Each row below holds a small network's activations on one input, seen along a few directions.
Each table varies a few parts of the input and shows all the possible inputs, shuffled.
Descriptions start from the smaller parts, as in this example, which fits no table here: one of 6 places along a line, together with either a single point or one of 11 places along a line or (one of 3 separate values, together with one of 8 places around a ring).
Shared parts are said once, and a part with two or three values counts as separate values.

A family of inputs:
R1: [-44 -38 -28 -15  44  17 -13  18  44  -4 -27]
R2: [ 22  42  38 -11 -19 -18  -6  11 -13   7  -1]
R3: [  1   9 -25 -17 -12  -2  -3   3 -14 -63  25]
R4: [  9  24  36 -15 -29 -18 -11  -3  -7 -12   0]
R5: [ -9 -19   7  15  19  17  -2   4  32  53 -38]
R6: [-29 -37 -18  -1  29  14 -11   5  38  29 -36]
R7: [ 37 -29 -34  20   4  15  28 -41   9  29  14]
R8: [  8  11  -9   3 -27 -12   7  -9 -26 -35  29]
R9: [ 29  16  11   9 -36 -10  11 -12 -15 -12  23]
R10: [-28  15  12 -22 -19   0 -12  21  -9 -68  -7]
R11: [ 43  45  14  13 -22 -10  17  -5 -28  12  29]
R12: [-13  16  18 -22 -24 -15 -11  10 -21 -34   2]
R13: [ -9 -35 -64  14  22   5  20 -29  14 -29  22]
R14: [ 46   3 -25  31  23  10  42 -28  -1  49  19]
R15: [-34  -4  21 -12   1 -10 -28  14  -7 -12 -11]
R16: [  1  -6   2  18  31   3   2   9  33  73 -27]
R17: [ 13 -32 -45  29   3  17  29 -27   1   1  12]
R18: [ 12  27  42  -1   7   2 -16  26 -18  35 -12]
R19: [ -9   4  44 -14  -2   4 -16   8  -7  18 -10]
R20: [-46 -11   2 -22   9 -11 -28  24  -5 -36  -7]
What is each input in this table made of?
Answer: one of 4 places along a line, together with one of 5 places around a ring
Change only the place on the line of 4 in R12. List by row number the other rows that result.
Answer: R2, R4, R10
Change only the place on the line of 4 in R7. List by row number the other rows that result.
Answer: R13, R14, R17

A family of inputs:
R21: [  8  54  38 -28 -64 -18 -19  14 -45 -92  34]
R22: [-18 -30 -33   4  12 -11   6 -22  18 -21   4]
R23: [-20 -51 -20   1  -3   3  -1 -36   9 -16   5]
R24: [ 13   9   4  -8  32  22  12  30  -2  26 -17]
R25: [  6 -10 -37   4  19  16  14  -1   6 -15  15]
R26: [-42 -38  15  17   0   7   5   4  14   6 -29]
R27: [-32 -18  -6   6  17   3 -15  12  22  -1 -36]
R28: [ 11   2  16  11  13  -3   0  12 -11  47 -10]
R29: [-23  -3  -1  -5  26  -4  18  35  22  16  -8]
R30: [ 11  11  15   4 -11 -12 -17 -13  17  60 -10]
R31: [ 30   6 -14  29   8  15   7 -21  -8  19  28]
R32: [ -6  61  70 -42 -50 -19 -38  36 -41 -68  -4]
R33: [ 24   1 -26  -9  24   4  33  -9 -10   8  18]
R34: [ 39   7 -20  14 -23  -1  -7 -42  10  31  10]
What is each input in this table made of?
Answer: one of 2 separate values, together with either a single point or one of 6 places along a line
Change only the place on the line of 6 in R34. List by row number the other rows that result.
Answer: R22, R23, R25, R31, R33
Change only the choice among 2 separate values in R27. List by row number the other rows that result.
Answer: R22

A family of inputs:
R35: [ 19  36  32 -23  -3   8  -3  36 -28  -9  11]
R36: [ 18  37  20 -17 -37 -24 -17 -14   5 -26   5]
R37: [ 11  46  -3 -35 -32  -9   2   7  -9 -28 -10]
R38: [  7   4  21  18 -46 -15   6 -15 -37 -38  23]
R39: [ 14  21  56   3 -30  -7 -17   2 -29   8  14]
R40: [ 13 -17 -19  30  -5   2  -5 -42  34  38 -21]
R41: [  4 -42 -34  26  15  -4  11 -28  11  22  25]
R42: [-86 -57   6 -11   5  -2 -16  42   8 -50 -21]
R43: [-73 -26  14 -24   0  -4 -37  36  35 -41 -59]
R44: [  9 -26  17  36  12   8  10 -15  10  63  -7]
R45: [  6   0 -11   2  55  16  10   2  11  49   0]
R46: [ 12  -5 -36  -8  20  15  19 -17  39  26 -19]
R47: [ 19  23  23  -5 -56 -15 -21 -19  -5 -15  -5]
R48: [  6  49  32 -26  -1  -2   2  24 -34  -6   9]
R49: [  3 -32 -38   4  35  16  36 -17   8   8  13]
R50: [ 15  -7 -14  13  47  17  14  21  13  48  -7]
R51: [  6  -8 -32  15   7  -6  -1 -32  37  37 -13]
R52: [ -4 -21 -53  18  30  27  27  -2   8   7  16]
R53: [ 12  35  39  -8 -13 -21 -26  11 -29   2  22]
R54: [  5  17 -12 -18 -19  -6   7  11 -39 -45  29]
R55: [  5 -51 -19  41   0   4  23 -37   3  21   9]
R56: [ 27  39   7 -28 -24   0  -9   7  -2 -41 -10]
R57: [ 12   2 -50   9  19  17   9  -1  37  21 -24]
R58: [  8   5  12  -6 -31 -19   2 -12 -34 -40  34]
R59: [ 12  18  -2  -8  -8   1  12  11 -35 -58  20]
R60: [  2 -11   1  18  39  -1  -5 -15  15  60   8]
R61: [-81 -28  44 -18  22   3 -31  55   9 -13 -40]
What is each input in this table made of?
Answer: one of 3 separate values, together with either a single point or (one of 2 separate values, together with one of 4 places along a line)
The inputs of R43 and R42 match in every part but the choice among 3 separate values. If R51 is changed in the same way as R43 into R42, which row does it become?
Answer: R41
Change only the choice among 3 separate values in R46. List by row number the other rows that result.
Answer: R45, R49
Change only the place on the line of 4 in R36. List by row number the other rows that result.
Answer: R37, R47, R56
